A small network was trained on invented records. Each row is its activation on one of them, seen along a few directions.
Each row is followed by the record's values for the fields Bakog, Zefud, Vavi, Susep, Sosu, Zel, Semat.
A field that a record lacks is left out.
Other fields move the rows too, some of them a lot.
In the rows, 500 means zero.
Strong random noise was added to every row along 10 fixed directions; ignore it. To show where, here is one row again and again, with new noise each time:
[258 418 614 508 476 591 547 373 558 271 430 313 517 433 484 600 292 312
 524 733 384 425 779 450 509 416 551 547 491 641]
[521 514 433 409 425 726 683 413 585 708 116 390 295 685 633 358 242 363
 565 192 469 483 175 567 726 380 665 615 457 386]
[607 478 538 473 612 479 619 491 695 433 186 653 345 556 373 609 695 439
 522 548 231 703 626 351 554 539 641 615 604 466]
[539 538 641 480 529 544 468 475 434 392 486 466 452 477 553 485 504 420
 630 596 560 533 478 468 667 391 453 411 553 390]
[309 471 521 494 379 554 388 487 461 416 772 500 811 535 521 662 434 429
 432 558 554 349 559 398 417 543 486 482 348 697]
[463 520 287 454 183 844 491 382 648 637 357 156 375 600 652 195 133 364
 601 265 700 318 381 750 731 189 676 709 412 460]
[508 463 502 509 553 407 595 453 514 446 164 414 348 508 393 272 503 641
 338 539 713 470 240 611 630 440 507 419 517 452]
[646 469 557 568 575 510 473 247 741 393 151 478 214 602 380 407 404 373
 290 719 524 488 227 717 663 293 643 727 520 584]
[606 603 508 596 516 517 336 575 675 190 523 569 501 572 471 698 710 548
 615 617 363 601 635 383 436 555 563 691 617 458]
[481 447 365 584 579 521 382 341 632 542 753 604 676 642 495 656 388 407
 441 526 424 436 347 405 309 535 511 581 542 547]
[382 293 497 475 901 336 751 320 410 568 385 627 505 451 403 541 453 502
 536 572 332 605 411 231 360 656 381 107 705 322]
[521 426 450 509 600 451 491 454 613 251 349 579 467 458 345 547 716 605
 548 659 412 590 671 393 432 587 554 426 589 480]

[444 641 494 583 488 459 474 652 445 379 538 387 571 578 555 548 489 665
 516 365 549 422 363 482 429 630 442 537 577 407]	<Bakog:t2 Zefud:n3 Susep:b2 Zel:u1 Semat:y2>
[324 446 643 490 456 464 599 457 310 537 548 343 473 348 477 401 354 469
 457 584 648 424 670 432 590 426 463 324 571 487]	<Bakog:t1 Zefud:n3 Vavi:d2 Susep:b2 Zel:u2 Semat:y1>
[539 424 566 400 431 605 528 442 435 655 521 570 503 478 455 414 474 422
 505 460 526 489 525 495 641 428 569 410 450 539]	<Bakog:t1 Zefud:n5 Vavi:d2 Susep:b2 Zel:u2 Semat:y1>
[625 451 505 515 721 687 264 218 424 119 585 636 400 513 595 631 537 437
 890 707 372 555 485 484 387 569 483 227 639 368]	<Bakog:t4 Zefud:n4 Vavi:d1 Susep:b1 Zel:u1>
[450 630 512 509 335 512 545 760 465 679 541 272 385 348 559 288 540 586
 546 295 698 452 646 610 579 348 399 509 548 392]	<Bakog:t5 Zefud:n3 Vavi:d1 Susep:b1 Sosu:l2 Zel:u1 Semat:y4>
[484 519 661 507 469 590 324 407 433 196 561 336 433 454 580 575 447 403
 612 689 490 462 623 567 592 404 478 470 470 555]	<Bakog:t5 Zefud:n2 Susep:b2 Zel:u2 Semat:y4>
[323 575 663 479 374 620 439 589 421 321 596 262 599 443 667 644 391 340
 710 574 435 459 721 440 598 440 432 573 436 484]	<Bakog:t2 Zefud:n3 Susep:b2 Zel:u2 Semat:y4>
[384 403 700 505 590 400 683 439 492 571 335 364 414 367 438 441 361 296
 407 730 513 540 635 532 651 298 432 492 503 530]	<Bakog:t2 Zefud:n3 Susep:b1 Sosu:l1 Zel:u2 Semat:y4>
[384 522 540 355 375 541 706 728 376 415 146 384 493 453 556 421 641 685
 566 340 525 526 670 457 695 564 547 412 372 475]	<Bakog:t2 Zefud:n2 Vavi:d3 Susep:b1 Sosu:l1 Zel:u1 Semat:y1>
[435 427 179 589 427 497 545 442 660 673 499 388 525 584 393 304 337 608
 307 442 644 414 436 626 375 465 625 637 546 555]	<Bakog:t3 Zefud:n4 Vavi:d3 Susep:b1 Sosu:l1 Zel:u1 Semat:y3>
[519 404 309 439 355 586 365 416 600 376 446 493 545 372 421 367 649 625
 516 529 619 450 656 684 446 482 533 370 264 640]	<Bakog:t4 Zefud:n2 Vavi:d1 Susep:b1 Sosu:l1 Zel:u1 Semat:y4>
[511 487 307 391 265 720 559 598 591 615 422 463 545 522 578 466 526 460
 629 246 443 498 714 510 591 444 631 586 355 494]	<Bakog:t2 Zefud:n2 Susep:b1 Sosu:l1 Zel:u2 Semat:y1>
[634 505 479 410 370 598 410 483 450 569 657 503 491 409 509 416 584 431
 652 498 609 528 616 597 679 312 503 441 432 506]	<Bakog:t5 Zefud:n2 Vavi:d1 Susep:b1 Sosu:l2 Zel:u1 Semat:y3>
[391 496 719 420 469 628 669 462 322 747 382 504 471 600 679 554 234 259
 462 240 411 485 252 426 648 508 538 495 333 540]	<Bakog:t3 Zefud:n5 Vavi:d2 Susep:b2 Zel:u2 Semat:y1>
[317 396 520 395 566 555 578 391 561 411 370 484 603 471 598 676 329 256
 551 583 252 496 567 496 468 491 465 504 290 583]	<Bakog:t2 Zefud:n2 Susep:b1 Zel:u1>
[504 579 601 449 445 602 384 447 276 576 731 431 559 465 653 346 273 441
 546 435 815 324 226 666 669 327 364 355 406 465]	<Bakog:t1 Zefud:n5 Vavi:d1 Susep:b2 Zel:u1 Semat:y1>
[620 418 406 410 463 487 561 540 663 707 451 656 471 424 450 489 723 371
 486 412 315 643 797 470 522 469 558 509 416 542]	<Bakog:t3 Zefud:n2 Susep:b1 Zel:u2>
[656 568 630 516 542 401 501 514 558 625 434 574 342 502 467 453 554 366
 389 521 500 507 389 645 606 383 507 609 492 521]	<Bakog:t3 Zefud:n3 Vavi:d2 Susep:b1 Sosu:l2 Zel:u1 Semat:y2>
[557 529 700 549 602 297 504 691 410 511 677 702 618 506 391 697 723 523
 385 617 413 619 588 321 462 650 446 506 540 582]	<Bakog:t3 Zefud:n4 Vavi:d2 Susep:b1 Sosu:l2 Zel:u2 Semat:y3>
[441 631 716 545 412 579 315 535 238 128 444 350 531 598 705 574 391 691
 615 491 718 366 127 578 587 592 449 362 361 533]	<Bakog:t4 Zefud:n5 Vavi:d2 Susep:b1 Sosu:l1 Zel:u2 Semat:y2>
[637 476 518 485 546 496 496 502 568 528 513 749 498 656 456 702 674 455
 443 470 300 602 426 382 433 619 584 599 486 603]	<Bakog:t4 Zefud:n3 Vavi:d1 Susep:b1 Zel:u2>
[275 578 608 633 438 461 592 500 425 397 448  86 472 510 557 413 120 484
 437 616 669 331 490 562 564 380 428 611 640 508]	<Bakog:t2 Zefud:n3 Susep:b2 Zel:u2 Semat:y2>
[673 599 785 580 634 227 585 621 430 603 510 478 353 359 403 351 587 414
 420 751 607 679 582 547 767 187 295 493 701 368]	<Bakog:t4 Zefud:n2 Vavi:d1 Susep:b1 Sosu:l1 Zel:u2 Semat:y3>
[411 330 259 390 447 514 625 395 557 869 681 534 624 391 415 418 458 329
 552 426 417 496 790 450 442 414 514 433 477 583]	<Bakog:t5 Zefud:n3 Vavi:d1 Susep:b1 Sosu:l2 Zel:u1 Semat:y2>
[420 607 604 576 530 500 527 529 522 451 381 347 342 458 557 453 381 529
 487 555 509 497 500 586 532 474 478 548 562 442]	<Bakog:t1 Zefud:n4 Vavi:d3 Susep:b1 Sosu:l2 Zel:u1 Semat:y3>
[451 726 383 790 494 318 445 861 605 429 682 233 644 521 569 488 471 716
 537 450 551 539 566 466 327 470 319 784 746 235]	<Bakog:t2 Zefud:n2 Vavi:d2 Susep:b1 Sosu:l1 Zel:u2 Semat:y3>
[563 333 319 442 495 620 523 283 568 719 558 639 500 574 418 525 473 492
 574 395 416 473 564 423 377 593 644 444 563 533]	<Bakog:t1 Zefud:n3 Vavi:d2 Susep:b1 Sosu:l2 Zel:u2 Semat:y4>
[467 447 306 380 379 641 556 524 571 573 417 542 654 604 611 554 465 498
 551 284 418 485 417 502 491 576 563 511 326 546]	<Bakog:t2 Zefud:n2 Susep:b1 Zel:u1>
[483 480 555 466 496 447 381 479 405 461 741 629 735 444 461 645 630 506
 471 602 583 422 545 426 446 596 454 359 395 677]	<Bakog:t2 Zefud:n3 Susep:b1 Sosu:l2 Zel:u1 Semat:y2>
[284 304 386 507 592 366 718 405 461 609 371 403 492 416 351 359 307 574
 302 513 615 436 506 511 385 532 480 292 516 579]	<Bakog:t3 Zefud:n4 Vavi:d1 Susep:b1 Sosu:l1 Zel:u1 Semat:y3>
[428 573 352 524 273 513 496 644 534 552 517 381 638 633 517 420 443 607
 334 400 663 388 419 609 529 401 548 760 374 586]	<Bakog:t5 Zefud:n2 Vavi:d3 Susep:b1 Sosu:l1 Zel:u2 Semat:y1>
[668 539 332 519 493 620 394 396 716 558 478 562 419 559 495 528 498 354
 569 513 392 559 547 581 515 419 639 704 550 495]	<Bakog:t2 Zefud:n4 Susep:b1 Sosu:l2 Zel:u1 Semat:y2>
[471 532 274 472 301 564 542 615 491 563 319 478 451 538 498 302 627 822
 517 120 653 427 368 552 448 672 596 437 427 384]	<Bakog:t1 Zefud:n3 Vavi:d2 Susep:b2 Zel:u2 Semat:y1>
[630 628 547 627 631 424 499 549 663 662 599 548 418 673 540 673 487 397
 478 444 306 623 431 430 456 490 488 859 701 359]	<Bakog:t2 Zefud:n3 Vavi:d3 Susep:b1 Sosu:l2 Zel:u1 Semat:y4>
[613 585 598 673 602 291 467 487 544 645 667 462 390 492 444 345 390 449
 304 701 650 569 338 572 597 255 392 672 833 378]	<Bakog:t1 Zefud:n5 Vavi:d2 Susep:b2 Zel:u1>
[443 493 545 470 480 526 653 478 552 432 109 444 455 718 528 555 319 496
 354 426 379 500 271 524 563 600 652 734 489 597]	<Bakog:t1 Zefud:n5 Vavi:d2 Susep:b2 Zel:u1>
[666 350 561 298 512 594 531 213 506 636 396 784 446 535 437 505 598 185
 477 621 356 548 518 492 667 388 658 388 337 668]	<Bakog:t4 Zefud:n3 Vavi:d3 Susep:b2 Zel:u2>
[539 466 707 468 527 297 637 606 444 678 563 553 521 416 337 440 670 384
 329 699 555 617 713 394 726 360 420 471 620 529]	<Bakog:t2 Zefud:n3 Susep:b2 Zel:u2>
[601 567 415 465 406 580 432 570 472 572 631 466 542 527 654 408 510 465
 764 379 615 526 550 497 589 397 483 486 582 313]	<Bakog:t1 Zefud:n3 Vavi:d2 Susep:b1 Zel:u1>
[410 297 518 384 615 412 692 360 494 628 321 529 492 446 370 419 412 338
 324 670 457 527 561 466 581 484 474 334 471 618]	<Bakog:t2 Zefud:n4 Susep:b2 Zel:u2>
[631 618 578 521 501 640 418 457 615 210 163 452 312 671 572 546 453 512
 552 527 459 528 194 683 610 505 650 730 362 520]	<Bakog:t4 Zefud:n4 Vavi:d3 Susep:b1 Sosu:l1 Zel:u1 Semat:y3>
[448 472 656 451 625 396 751 539 411 764 489 494 444 388 480 428 440 324
 458 443 454 543 528 431 635 398 403 347 575 426]	<Bakog:t2 Zefud:n3 Vavi:d1 Susep:b2 Zel:u1 Semat:y2>
[472 471 457 618 519 434 430 459 769 611 702 568 529 485 418 597 464 374
 362 545 400 484 686 505 311 459 554 720 545 639]	<Bakog:t1 Zefud:n3 Vavi:d2 Susep:b1 Sosu:l1 Zel:u1 Semat:y3>
[478 480 849 525 530 402 524 399 371 708 740 470 450 308 519 433 357 194
 409 715 611 505 641 495 709 233 349 419 558 531]	<Bakog:t1 Zefud:n3 Vavi:d2 Susep:b2 Zel:u2 Semat:y1>

Which values does each new row have?
[446 635 683 712 594 367 351 528 487 241 630 425 581 626 548 672 331 522
 311 715 517 411 256 481 377 501 406 754 506 598]	<Bakog:t4 Zefud:n5 Vavi:d3 Susep:b2 Zel:u2 Semat:y1>
[283 399 490 472 478 562 557 347 455 482 486 369 599 459 565 526 270 369
 463 599 545 368 534 519 479 453 518 448 424 654]	<Bakog:t2 Zefud:n3 Susep:b1 Zel:u1>
[624 581 765 376 459 548 327 476 358 444 642 743 576 513 544 654 729 407
 479 553 532 489 441 484 596 534 509 339 342 607]	<Bakog:t1 Zefud:n3 Vavi:d3 Susep:b2 Zel:u1 Semat:y4>
[640 616 777 571 618 452 417 520 429 654 706 552 349 406 649 523 468 311
 582 519 510 533 358 565 551 362 297 434 580 325]	<Bakog:t3 Zefud:n3 Vavi:d2 Susep:b1 Sosu:l2 Zel:u2 Semat:y4>
[527 374 414 372 363 500 453 375 379 770 676 733 732 575 429 421 520 518
 243 416 784 357 201 531 534 511 525 359 232 678]	<Bakog:t1 Zefud:n3 Vavi:d2 Susep:b2 Zel:u2 Semat:y1>
[409 597 417 499 268 492 429 753 608 526 649 490 731 518 524 624 598 485
 383 388 500 426 653 451 446 587 523 709 277 676]	<Bakog:t2 Zefud:n3 Susep:b2 Zel:u2 Semat:y2>
[186 506 489 497 410 394 774 772 460 752 509 348 631 488 487 467 350 517
 304 304 518 463 716 374 428 580 507 555 465 602]	<Bakog:t3 Zefud:n4 Vavi:d3 Susep:b1 Sosu:l1 Zel:u1 Semat:y3>
[498 436 380 562 636 390 455 469 468 476 675 476 633 462 461 424 461 626
 442 597 588 469 468 484 378 548 421 438 654 430]	<Bakog:t1 Zefud:n5 Vavi:d2 Susep:b2 Zel:u1 Semat:y1>
[440 433 309 554 579 401 687 562 597 594 324 458 457 566 379 433 471 689
 402 402 440 522 455 450 345 669 579 564 567 475]	<Bakog:t3 Zefud:n4 Vavi:d3 Susep:b1 Sosu:l2 Zel:u2 Semat:y3>
[409 444 657 393 517 466 631 496 394 563 331 644 599 558 522 615 471 451
 347 402 462 452 250 412 533 665 506 426 221 634]	<Bakog:t1 Zefud:n3 Vavi:d2 Susep:b2 Zel:u2 Semat:y1>
[367 707 661 573 337 496 552 794 510 369 359 241 444 563 634 496 345 521
 426 412 583 440 481 607 599 455 461 827 359 522]	<Bakog:t3 Zefud:n4 Vavi:d3 Susep:b1 Sosu:l1 Zel:u2 Semat:y1>
[658 447 356 536 649 500 534 366 599 797 646 627 387 522 499 430 498 443
 527 377 481 609 466 439 411 450 543 484 691 349]	<Bakog:t3 Zefud:n3 Vavi:d3 Susep:b1 Sosu:l1 Zel:u1 Semat:y1>
[722 716 759 505 515 417 472 702 390 471 423 505 280 450 556 430 682 543
 552 491 648 593 389 494 801 405 397 503 578 304]	<Bakog:t2 Zefud:n3 Susep:b2 Zel:u2 Semat:y1>
[479 431 498 465 588 635 523 367 502 574 530 424 380 354 611 431 307 359
 741 502 405 509 667 524 543 366 475 424 620 379]	<Bakog:t1 Zefud:n5 Vavi:d2 Susep:b1 Sosu:l2 Zel:u1 Semat:y1>
[334 526 692 511 564 329 620 677 485 664 653 542 622 368 503 626 538 345
 405 532 432 554 709 359 497 481 366 497 463 562]	<Bakog:t2 Zefud:n3 Susep:b1 Sosu:l1 Zel:u1 Semat:y3>
[418 351 511 438 388 612 526 344 527 546 601 450 541 420 419 484 448 296
 472 622 466 413 847 541 487 397 560 502 445 731]	<Bakog:t4 Zefud:n3 Vavi:d1 Susep:b1 Zel:u1>
[359 466 554 559 562 471 595 498 388 714 633 370 477 449 560 452 316 483
 503 448 564 464 515 455 440 486 428 393 690 356]	<Bakog:t1 Zefud:n3 Vavi:d2 Susep:b1 Sosu:l2 Zel:u1 Semat:y4>
[339 502 331 612 533 352 561 671 629 343 404 278 557 448 486 478 438 636
 436 570 464 472 687 512 334 496 384 675 587 441]	<Bakog:t2 Zefud:n2 Susep:b1 Zel:u2>
[570 442 311 578 532 556 479 372 680 507 317 483 451 627 458 407 382 555
 417 471 508 452 266 628 467 461 582 692 477 525]	<Bakog:t2 Zefud:n5 Vavi:d2 Susep:b1 Sosu:l1 Zel:u2 Semat:y1>
[582 616 648 506 566 371 477 785 450 244 485 494 448 316 464 529 806 628
 687 604 530 706 765 437 528 535 369 390 592 327]	<Bakog:t3 Zefud:n4 Vavi:d1 Susep:b1 Sosu:l1 Zel:u1 Semat:y3>
[539 479 511 441 531 577 382 432 360 378 543 603 570 511 559 549 515 562
 554 480 644 457 221 547 460 608 481 243 343 518]	<Bakog:t3 Zefud:n4 Vavi:d1 Susep:b1 Sosu:l1 Zel:u1 Semat:y3>
[531 598 533 582 492 551 320 534 452 263 458 438 379 519 596 489 530 755
 622 370 687 375 262 637 380 645 459 435 486 389]	<Bakog:t1 Zefud:n3 Vavi:d2 Susep:b1 Sosu:l2 Zel:u1 Semat:y4>
